These are the activations of a small neural network, seen along a few directions. Each row is one input.
In each table, some parts of the input vary, and every possible input appears once, in random order.
A made-up example of a description, with smaller parts first: one of 4 places along a line, together with either a single point or one of 11 places along a line or (one of 3 separate values, together with one of 8 places around a ring).
Shared parts are said once, and a part with two or three values counts as separate values.

Other details of the inputs vary at random and push rows far along two fixed directions, the same in every table; ignore that.

Table:
r1: [7, 6, 11, -15, 4, 2, 15, 9, 2, -35, 18, -6, -12, 15]
r2: [16, -10, -1, 11, -18, 5, 26, 43, -35, -21, -12, 26, -23, -6]
r3: [-20, -8, 10, -1, -11, 3, 5, 12, -30, 7, -18, 14, -1, -13]
r4: [27, -23, 1, 1, -2, 11, 24, 25, -25, 12, -34, 28, -29, -10]
r5: [-40, 0, -11, 33, -9, 24, -7, -19, -18, 30, -32, -15, 12, -5]
r6: [-11, 0, -7, 22, -4, 13, 11, 3, -6, -13, -7, -8, -7, 10]
r7: [32, 3, -5, -30, 14, 4, -25, 1, 6, -11, 12, 19, 4, 8]
r8: [-46, 10, -11, 34, -15, 18, -5, -14, -19, 10, -14, -21, 19, 4]
r9: [20, -4, 22, -33, 17, -8, 18, -8, 3, 4, -7, -2, -5, 8]
r10: [34, 16, 1, -28, 11, -39, 9, 3, 24, -13, 28, -21, 18, 4]
r11: [50, -16, -28, 18, -1, 12, -8, 22, -10, 5, -31, 37, -16, -2]
r12: [12, -10, 5, 9, -20, -7, 28, 44, -36, -22, -15, 28, -18, -8]
r13: [22, 15, 21, -25, 15, -17, 26, -8, 14, -26, 17, -22, 7, 27]
r14: [2, 12, 19, -25, 13, -12, 17, -1, 17, -42, 30, -12, -14, 19]
r15: [-55, -1, 0, 9, -6, 23, -18, -15, -14, 11, -8, -8, 7, -6]
r16: [11, 0, -34, 34, -15, 15, -22, 16, -16, -2, -19, 24, 4, 1]
r17: [-27, 29, -13, -8, 1, 10, -51, -31, 10, -8, 26, -18, 40, 16]
r18: [-27, 13, -2, -25, 10, -18, -29, -38, 18, 36, 10, -30, 42, -15]
r19: [-43, -8, -15, 42, -9, 28, -7, -15, -14, 23, -34, -9, 0, -6]
r20: [14, -4, 11, -6, 20, -3, 22, -9, 20, -11, -4, -10, -22, 14]
r21: [27, 4, 9, -48, 12, -34, 0, 10, 13, -3, 26, -1, 13, -14]
r22: [47, 1, -4, -36, 26, 3, -19, -15, 20, 1, 5, 11, 2, 15]
r23: [30, -8, 11, -10, 7, -8, -1, -6, 31, 14, 23, 7, -10, -2]
r24: [-9, -23, -7, 17, -5, 22, 6, 9, -20, 16, -35, 18, -24, -11]
r25: [-27, -1, -10, 43, -15, 8, -23, -22, 16, 36, 3, -10, 13, -10]
r26: [39, -17, -17, 10, -8, -23, 15, 35, -10, 17, -25, 20, -9, -27]
r27: [-46, 17, 14, -22, 9, 13, -18, -36, 1, 10, 14, -30, 27, 7]
r28: [23, -22, 0, 17, -21, -3, 3, 39, -5, 6, 8, 42, -25, -25]
r29: [22, 12, 15, -10, -4, -17, -2, 5, 31, -21, 54, -3, 0, 8]
r30: [-8, -1, -19, 15, -28, -21, -6, 35, -24, 3, -4, 16, 12, -34]
r31: [5, 2, 25, -40, 24, -9, 13, -8, 19, -25, 23, -7, -17, 14]
r32: [2, 1, -7, 37, -19, -5, -5, 7, 13, 4, 18, 2, -1, -3]
r33: [11, -8, 16, -24, 23, -3, 17, -10, 18, -6, 0, -1, -25, 9]
r34: [-59, 6, -10, 41, -11, 12, -5, -15, -7, 0, -10, -18, 5, 2]
r35: [-34, 17, 13, -6, 12, 2, -6, -46, 11, 18, -4, -40, 31, 15]
Description of these inputs: one of 5 places around a ring, together with either one of 3 separate values or one of 4 places along a line.
Q: The inputs of r14 and r34 match in every part but the place on the ring of 5. If r2 is changed in the same way as r14 into r34, which row does it become?
A: r8
Q: Change only the place on the line of 4 in r31. List by row number the other rows that result.
A: r3, r15, r27
Q: Change only the place on the ring of 5 in r3. List by row number the other rows that result.
A: r9, r12, r13, r35
Q: Change only the choice among 3 separate values in r26. List by row number the other rows that result.
A: r11, r25

Table:
r36: [8, 2, 10, -17, 5, -10, 11, 5, 1, -8, 6, -4, 0, 0]
r37: [23, -17, -6, 6, -8, -2, 15, 28, -19, 4, -23, 26, -19, -14]
r38: [-38, -3, -17, 24, -16, 15, -26, -6, -22, 27, -22, 7, 15, -18]
r39: [0, -12, -12, 23, -5, 14, -2, 8, -13, 10, -26, 15, -12, -5]
r40: [22, -2, 1, -12, 8, -9, 1, -2, 12, 5, 4, 0, 1, -2]
r41: [14, 1, 7, -2, 3, -6, 9, 1, 13, -6, 12, -3, -6, 6]
r42: [-10, 16, 2, -13, 2, -8, -14, -12, 11, -9, 25, -14, 18, 6]
r43: [12, -7, 6, -5, 5, 5, 17, 12, -10, -15, -9, 8, -16, 7]
r44: [8, 5, 5, -4, 4, 2, 9, 2, 4, -22, 9, -3, -8, 13]
r45: [-60, 20, -11, 5, 1, 10, -52, -54, 15, 35, 9, -34, 48, -3]
r46: [22, 3, -3, -8, 2, -6, -7, 5, 11, -6, 17, 5, 3, 2]
r47: [-11, -22, -19, 39, -19, 24, 5, 25, -40, 13, -47, 32, -22, -15]
r48: [-41, -7, -8, 28, -14, 15, -6, -5, -21, 24, -27, 2, 2, -15]
r49: [16, -4, 7, -8, 10, -7, 9, -4, 13, 3, 2, -2, -7, 3]
r50: [16, -4, 3, -12, -1, -7, 6, 16, -8, -8, -1, 13, -5, -4]
r51: [-17, 9, -3, 12, -1, 11, -12, -18, 7, -1, 6, -12, 9, 12]
r52: [-14, 11, 11, -8, 5, -6, 3, -14, 14, -9, 20, -21, 7, 9]
r53: [29, 0, 5, -11, 1, -16, 17, 22, 2, -20, 13, 8, -11, 1]
r54: [3, -2, 14, -15, 7, -6, 18, 2, 3, -9, 3, -6, -8, 4]
r55: [18, 13, 8, -22, 12, -14, -3, -14, 27, -8, 30, -17, 12, 12]
Q: The inputs of r47 and r48 match in every part but one. If r51 is changed in the same way as r47 into r48, which row does it become?
A: r41
Q: What is each input in this table made of?
A: one of 4 places along a line, together with one of 5 places around a ring
Q: Change only the place on the line of 4 in r40. List by row number the other rows that result.
A: r39, r45, r49
